Each row below holds a small network's activations on one input, seen along a few directions.
Each table varies a few parts of the input and shows all the possible inputs, shuffled.
Descriptions start from the smaller parts, as in this example, which fits no table here: one of 5 places around a ring, together with either a single point or one of 9 places along a line or (one of 3 separate values, together with one of 6 places along a line).
Shared parts are said once, and a part with two or three values counts as separate values.

Other details of the inputs shift rows strongly along two fixed directions, in all tables alike. That doesn't count.

Table:
row 1: [.44, -.10, -.03, -.23, .15, .25, -.30, .11, .21, -.34, .02]
row 2: [-.13, -.14, -.14, .29, .06, .06, -.47, -.17, .22, -.05, .21]
row 3: [-.07, -.10, -.20, .34, -.01, -.02, -.35, -.23, .10, .06, .23]
row 4: [-.48, .04, .17, .28, -.17, -.09, .31, .04, -.11, .10, .02]
row 5: [.41, .03, -.06, -.21, .28, .12, -.47, -.02, .13, -.32, .07]
row 6: [-.09, -.22, -.13, .32, .00, .17, -.51, -.10, .14, -.05, .26]
row 7: [-.26, .01, .00, .09, -.12, -.32, .35, .10, .03, .46, -.28]
row 8: [-.22, -.09, .04, .06, -.14, -.27, .14, .06, -.23, .47, -.22]
row 9: [-.13, -.19, -.12, .37, .05, .12, -.67, -.16, -.03, .01, .31]
row 10: [-.19, -.08, -.21, .50, .02, .17, -.53, -.34, .13, .11, .39]
row 11: [-.45, .10, .18, .21, -.11, -.14, .22, -.02, -.26, .09, .01]
row 12: [-.27, -.04, .00, .02, -.13, -.35, .33, .04, .01, .44, -.29]
row 13: [-.26, .01, .06, .21, .04, -.29, .03, .00, -.13, .41, -.13]
row 14: [.42, .02, -.01, -.33, .18, .04, -.10, .09, .26, -.30, -.11]
row 15: [-.09, -.14, -.18, .57, .01, .19, -.51, -.19, -.01, .07, .40]
row 16: [-.15, .00, -.04, .31, -.04, -.23, .15, -.06, -.06, .39, -.05]
row 17: [.33, .10, .11, -.58, .05, .07, .52, .08, -.02, -.40, -.08]
row 18: [-.14, -.07, -.21, .58, .08, .11, -.54, -.26, .09, .05, .40]
row 19: [-.41, .09, .21, -.19, -.10, -.36, .68, .15, -.35, .22, -.18]
row 20: [.35, .19, .14, -.46, .08, .29, .07, .13, .23, -.63, .03]
row 21: [-.10, -.13, -.10, .43, .12, .19, -.67, -.11, -.05, .02, .33]
row 22: [.45, .04, .10, -.53, .03, -.08, .22, .24, -.07, .02, -.42]
row 23: [.38, -.09, .02, -.42, .01, .09, .05, .14, .18, -.14, -.22]
row 24: [-.14, -.11, -.12, .33, -.12, .02, -.15, -.14, -.05, .29, .14]
row 25: [.52, -.02, .01, -.43, .07, .22, -.03, .20, .23, -.25, -.18]
row 26: [.24, .20, .11, -.29, .11, .29, -.18, -.01, .04, -.55, .17]
row 27: [.60, -.01, -.01, -.28, .12, .19, -.03, .09, .10, -.22, -.09]
row 28: [.51, .08, -.10, -.24, .11, .15, -.09, -.06, .22, -.21, -.03]
row 29: [-.53, .07, .09, .15, -.17, -.05, .33, .03, -.08, .12, .11]
row 30: [-.36, -.05, .01, .29, .08, .33, -.27, -.13, .10, -.29, .54]
row 31: [-.38, .01, -.10, .31, .00, .27, -.17, -.09, .02, -.18, .27]
row 32: [.36, .22, .18, -.51, -.08, -.03, .57, .09, -.04, -.32, -.21]
row 33: [.19, .22, .18, -.66, .03, .00, .42, .15, -.11, -.31, -.18]
row 34: [-.23, -.07, .09, .24, -.03, -.20, .02, .09, -.23, .43, -.13]
row 35: [-.09, -.13, .00, -.05, -.33, -.54, .65, .14, -.26, .53, -.43]
row 36: [.59, .01, -.06, -.34, .04, .20, -.01, .08, .13, -.18, -.10]
row 37: [-.30, .09, .02, -.09, -.25, -.33, .86, .12, -.33, .29, -.36]
row 38: [-.26, -.12, .00, .34, -.05, -.07, .01, .11, -.02, .36, -.02]
row 39: [.48, .12, .01, -.47, .15, .02, -.06, .07, .12, -.17, -.23]
row 40: [-.28, -.03, .02, .26, -.02, -.23, .12, .06, .04, .35, -.11]
row 41: [-.40, .13, .08, -.16, -.15, -.33, .65, .16, -.39, .24, -.36]
row 42: [.36, .04, -.05, -.27, .22, .18, -.46, -.10, .18, -.26, .04]
row 43: [.31, .16, .04, -.44, .04, .23, .22, -.02, .05, -.47, .10]
row 44: [-.18, -.12, -.14, .40, .10, .05, -.71, -.26, .05, -.02, .31]
row 45: [-.36, .07, .12, .29, -.18, -.12, .38, -.07, -.19, .11, .06]
Description of these inputs: one of 3 separate values, together with either a single point or one of 4 places along a line or (one of 2 separate values, together with one of 5 places around a ring).
Changing only the choice among 3 separate values turns row 8 into row 24. The same change can be made to row 21. Which row results? -> row 15
Changing only the choice among 3 separate values turns row 45 into row 4. The same change can be made to row 3. Which row results? -> row 2
Which other rows does row 28 become when the place on the ring of 5 takes its other values? List them by row number. -> row 3, row 10, row 16, row 18
Which other rows does row 30 become when the place on the line of 4 takes its other values? List them by row number. -> row 4, row 20, row 29
Which other rows does row 26 become when the place on the line of 4 takes its other values? List them by row number. -> row 11, row 19, row 33

Table:
row 46: [.07, -.21, -.06, .10, .18, .29, -.74, -.14, .34, -.31, .27]
row 47: [-.32, -.10, -.08, .21, -.15, -.46, .22, -.11, -.06, .46, -.11]
row 48: [-.50, .25, .14, .18, .17, -.17, -.19, -.28, -.41, .10, .19]
row 49: [-.38, -.14, .04, .07, -.16, -.33, .18, .12, -.03, .52, -.22]
row 50: [-.25, -.18, .10, .09, -.10, -.43, .31, .16, -.03, .41, -.37]
row 51: [-.18, -.07, -.10, .38, .05, -.24, .07, -.14, .06, .29, -.03]
row 52: [-.15, -.13, -.09, .19, -.19, -.24, .12, -.13, -.22, .36, -.05]
row 53: [-.27, .16, .04, -.21, -.21, -.12, .55, .11, -.15, -.14, -.23]
row 54: [-.32, -.15, -.20, .21, -.03, -.15, -.23, -.04, .05, .25, .11]
row 55: [.58, -.03, -.04, -.91, -.05, -.24, .58, .33, -.12, .00, -.60]
row 56: [-.61, .08, .05, .28, -.15, .27, .11, -.07, .01, -.04, .08]
row 57: [-.16, .08, -.01, .30, -.05, -.27, .13, -.10, .04, .38, -.09]
row 58: [.12, -.15, .12, -.32, -.15, -.26, .36, .22, -.18, .25, -.43]
row 59: [-.07, .05, .01, .29, -.20, -.23, .11, -.09, -.16, .42, -.01]
row 60: [.15, -.03, .01, -.03, .11, .24, -.57, -.04, .36, -.14, .14]
row 61: [-.18, -.12, -.17, .13, -.18, -.20, .11, -.14, -.20, .41, -.04]
row 62: [-.19, .00, -.06, .31, .01, -.28, .17, -.09, .04, .37, -.09]
row 63: [-.70, .05, .13, .56, -.22, -.10, .23, -.25, -.21, .05, .50]
row 64: [-.26, -.24, -.07, .21, -.11, .03, -.23, -.04, -.11, .31, .07]
row 65: [-.24, -.06, -.15, .23, -.04, -.15, -.16, -.22, .09, .28, .10]
row 66: [.47, -.07, -.19, -.22, .15, .42, -.59, -.05, .14, -.36, .24]
row 67: [-.05, -.05, -.14, -.03, .03, -.08, -.18, .01, .14, .12, -.01]
row 68: [-.03, .08, .00, .15, -.02, -.19, -.09, .09, .13, .19, -.03]
row 69: [-.54, .12, .21, .11, -.09, .13, .49, .10, -.04, .13, .09]
row 70: [.26, -.10, -.17, .13, .26, .23, -.59, -.29, .31, -.39, .31]
row 71: [.42, -.02, -.14, .21, .23, .42, -.56, -.28, .15, -.29, .35]
row 72: [-.12, -.14, -.08, .35, -.09, -.16, .03, -.18, -.19, .31, .04]
row 73: [.51, -.13, -.18, -.19, .15, .35, -.55, -.03, .09, -.44, .18]
row 74: [-.07, .05, .00, .31, -.14, -.17, .15, -.10, -.18, .43, -.06]
row 75: [-.02, -.10, -.12, .10, .05, -.14, -.14, .03, .11, .03, -.05]
row 76: [.05, .07, -.04, .12, .07, -.06, -.12, .08, .16, .10, -.04]
row 77: [-.08, -.07, -.10, .31, -.06, -.16, .19, -.09, -.23, .37, -.10]
row 78: [.65, -.03, -.16, -.36, .15, .39, -.44, -.20, .16, -.41, .16]
row 79: [.58, .05, -.08, -.09, .14, .37, -.58, -.01, .17, -.40, .23]
row 80: [.81, -.03, -.06, -.81, .27, .09, -.15, .17, .35, -.63, -.24]
row 81: [.05, -.08, -.11, .19, .03, -.02, .01, .07, -.16, .18, -.07]
row 82: [.60, .16, .08, -.86, .01, -.35, .56, .38, .13, -.01, -.65]
row 83: [.76, .17, .14, -.79, -.03, -.22, .64, .44, -.11, -.01, -.68]
row 84: [.46, .19, .21, -.89, -.14, -.23, .90, .40, -.18, -.57, -.50]
row 85: [.01, -.04, .11, .16, -.07, .00, -.03, .11, -.09, .28, -.11]
row 86: [-.36, -.22, -.07, .20, -.03, -.08, -.24, -.04, .10, .28, .05]
row 87: [-.02, .33, .19, -.55, .22, -.30, .20, .14, -.43, -.13, -.34]
row 88: [-.16, .06, -.05, .37, -.08, -.18, -.15, -.17, .12, .27, .11]
row 89: [-.47, .21, .27, -.06, .16, -.18, -.10, .00, -.41, .10, -.10]
row 90: [.08, .04, -.15, .22, .10, .15, -.55, -.26, .25, -.07, .30]
row 91: [-.49, .10, -.06, .26, -.21, .00, .19, -.25, -.12, -.10, .17]
row 92: [-.45, .18, .04, .28, -.07, .20, .29, -.17, -.03, .01, .39]
row 93: [.10, -.07, .12, -.23, .04, -.32, .43, .26, .05, .22, -.52]
row 94: [.18, .01, -.15, .26, .03, .27, -.52, -.25, .04, -.03, .38]
row 95: [-.18, -.19, .09, .12, -.19, -.31, .31, .16, -.24, .44, -.32]
row 96: [-.16, -.04, .09, .28, .00, .48, -.47, -.14, .07, -.68, .51]
row 97: [-.41, .07, .06, .34, -.27, -.12, .31, -.17, -.25, -.14, .22]
row 98: [-.30, .19, -.05, .02, -.06, .26, .16, .03, .01, -.21, .08]
row 99: [.53, .03, -.14, -.17, .33, .29, -.43, .02, .37, -.44, .06]
row 100: [-.01, .26, .17, -.48, -.02, .06, .78, .28, -.05, -.17, -.14]
row 101: [-.09, -.09, .05, .17, .07, -.11, -.01, .10, .14, .22, -.14]
row 102: [-.22, .10, .03, .21, .09, .45, -.11, -.31, .00, -.40, .69]
row 103: [-.24, -.18, -.06, .24, -.11, .03, -.23, -.02, -.11, .33, .06]
row 104: [.69, .13, .08, -.87, -.07, -.22, .58, .40, -.10, .02, -.62]
row 105: [.30, .02, .09, -.05, .18, .18, -.37, .06, .32, -.20, .00]
row 106: [.59, -.10, -.01, -.07, .29, .55, -.60, -.02, .21, -.45, .16]
row 107: [.32, .07, .21, -.41, -.01, -.25, .25, .29, .17, .07, -.41]
row 108: [.93, .03, -.11, -.44, .33, .49, -.44, .06, .21, -.64, .04]
row 109: [-.26, -.12, -.19, .22, -.04, -.16, -.16, -.22, .06, .25, .12]
row 110: [.41, .23, .31, -.94, -.06, -.18, .96, .41, -.13, -.51, -.33]
row 111: [-.45, .04, .10, .04, -.20, .06, .23, -.01, -.07, -.15, -.03]
row 112: [-.16, -.20, -.01, .41, .01, .04, -.15, .01, -.13, .27, .00]
row 113: [.79, .01, -.13, -.47, .41, .31, -.35, .10, .38, -.66, -.08]
row 114: [-.49, .19, -.01, .22, -.20, .05, .41, -.17, -.07, .07, .06]
row 115: [-.50, .08, .31, -.09, -.13, -.09, .75, .18, -.25, .14, .01]
row 116: [-.17, -.03, .19, .20, .09, .48, -.37, -.13, .12, -.65, .67]
row 117: [-.16, -.08, .08, .38, -.13, .01, -.23, .03, -.07, .33, .08]
row 118: [-.30, .13, .08, -.01, .02, .17, .29, .07, -.15, -.22, .33]
row 119: [-.15, -.19, -.13, .38, -.06, -.07, -.18, -.01, -.18, .22, .09]
row 120: [.43, -.06, .01, -.16, .10, .45, -.59, -.03, .15, -.25, .17]
Describe the family of inputs behind these rows. -> one of 3 separate values, together with either a single point or one of 6 places around a ring or (one of 2 separate values, together with one of 9 places around a ring)
Changing only the choice among 3 separate values turns row 75 into row 50. The same change can be made to row 80. Which row results? -> row 46
Changing only the choice among 3 separate values turns row 69 into row 100. The same change can be made to row 112. Which row results? -> row 81
Which other rows does row 91 become when the place on the ring of 6 takes its other values? List them by row number. -> row 63, row 92, row 97, row 102, row 114
Which other rows does row 101 become when the choice among 2 separate values takes its other values? List them by row number. -> row 106
Which other rows does row 84 become when the place on the ring of 6 takes its other values? List them by row number. -> row 53, row 98, row 100, row 110, row 118
Which other rows does row 99 become when the choice among 3 separate values takes its other values? List them by row number. -> row 62, row 101
Which other rows does row 119 become when the choice among 2 separate values takes its other values? List them by row number. -> row 75
